These are the activations of a small neural network, seen along a few directions. Each row is one input.
Each table varies a few parts of the input and shows all the possible inputs, shuffled.
A made-up example of a description, with smaller parts first: one of 8 places around a ring, together with either a single point or one of 11 places along a line or (one of 3 separate values, together with one of 6 places along a line).
Shared parts are said once, and a part with two or three values counts as separate values.
In the rows, 128 means zero.

Other details of the inputs vary at random and push rows far along two fixed directions, the same in every table; ignore that.

A family of inputs:
R1: [181 203 162 139 154 136 200 229 170 183 163]
R2: [116 139 110 135 182 158 117 115 126 102 159]
R3: [108 133  93 175 148 146 103 130 135 120 142]
R4: [111  84 145  99  65  90 114  79 119  99  73]
R5: [162 175 206 120 131 128 181 198 175 135  27]
R6: [112 115 110 151 159 117 131 152 133  92 161]
R7: [107 132 110 182 109 153 103 117 132 137 160]
R8: [106 148 112 132 184 140 128 118 110  98 160]
R9: [133 133  90 133 109 100 108 142 135 151 181]
R10: [130 129  92 159 121 129  93 126 128 178 166]
R11: [111  55 155  98  80 108 109 102 116 102  72]
R12: [147 129 110 115 163 143 124 122  95 146 184]
R13: [133 123  95 136 113 102 105 147 140 153 181]
R14: [109 106 129 143 136 126 149 141 128 103 183]
R15: [134 107 103 132 129 111 111 159 130 151 182]
R16: [116 132  99 170 132 110 111 140 147  96 155]
R17: [115 105 147  75 147 131 115  85 105  96  56]
R18: [111 117 108 146 163 116 137 148 132  90 162]
R19: [184 162 201  89 110 120 176 202 164 187  51]
R20: [136  92 118  69  72  76 103 102 114 140  78]
R21: [169 201 202 130 142 168 178 182 184 162  17]
R22: [112 148  94 154 139  98 133 132 130  88 159]
R23: [108 141  91 184 138 139  96 126 135 121 140]
R24: [136  84 127  97  95 117  93  99 114 173  66]
R25: [142 111 101 140 147 145 108 127 123 169 173]
R26: [165 204 198 138 134 163 176 186 183 164  15]
R27: [133 114 101 134 121 108 104 154 137 153 182]
R28: [104 167  98 143 167 121 135 100 115 102 156]
R29: [139 155  94 122 145 116 135 105  91 150 180]
R30: [114 141  95 167 130 107 114 135 144  95 155]
R31: [136  94 115  65  74  75 110 101 107 135  77]
R32: [195 204 209  80 138 144 193 173 131 189  49]
R33: [119 124 120 142 145 177 125 109 125 121 174]
R34: [114 116 116 158 134 171 120 120 130 130 168]
R35: [102 157 106 137 176 130 133 113 107  99 158]
R36: [165 234 165 179 184 189 183 202 192 158 127]
R37: [111  86 144 116  82 141 103  89 118 132  58]
R38: [141 105 134  59 116 106 123  85  70 141  77]
R39: [113 112 126 165 113 127 119 140 141 112 177]
R40: [111 136 115 157 109 111 138 121 134 104 179]
R41: [118  87 159  73 112 153 120  74 103 111  70]
R42: [100 147 124 135 146 144 146 108  98 112 178]
R43: [114 145  94 162 132 101 121 131 142  93 157]
R44: [112 103 131 154 128 131 133 147 131 108 180]
R45: [112  83 146 104  64  96 107  84 123 102  72]
R46: [137  56 133  60  99  90 112 118 102 135  80]
R47: [117 119 117 152 139 175 122 114 129 126 170]
R48: [109  85 142  88  72  86 126  78 105  92  73]
R49: [156  88 143  61 125 133 111  87  94 148  77]
R50: [114 104 122 100  97  80 115  94 122  84  55]
R51: [136 141  86 122 117  95 130 140 115 139 184]
R52: [176 210 209 112 153 174 183 170 181 154  21]
R53: [103 111 147  79  97 113 134  54  88 108  69]
R54: [152  78 135  78 115 132 103  90 109 161  71]
R55: [135 114  98 146 139 139 104 132 124 172 171]
R56: [157 226 177 194 142 194 189 206 187 180 145]
R57: [105 139 129 130 154 154 141 113 100 111 180]
R58: [117  82 134 109 103  97  99 114 128  91  55]
R59: [111 103 130 148 132 128 143 144 129 105 182]
R60: [110 132 129 130 154 164 136 112 108 113 180]
R61: [153 119 105 127 157 153 114 117 115 157 179]
R62: [114 117 108 163 148 119 116 154 138  96 157]
R63: [114 122 121 168 106 121 119 131 145 112 176]
Description of these inputs: one of 3 separate values, together with either one of 10 places along a line or one of 11 places along a line.
- The inputs of R55 and R26 match in every part but the choice among 3 separate values. If R13 is changed in the same way as R55 into R26, which row does it become? => R16
- The inputs of R33 and R52 match in every part but the choice among 3 separate values. If R44 is changed in the same way as R33 into R52, which row does it become? => R5
- Start at R14 and move only the place on the line of 10, one step at a time. The first step leads to R59. Which rows follow, in order? => R44, R11, R39, R63, R45, R4, R40, R48
- Change only the choice among 3 separate values in R42. List by row number the other rows that result. => R35, R38
- Change only the choice among 3 separate values in R20. List by row number the other rows that result. => R4, R43
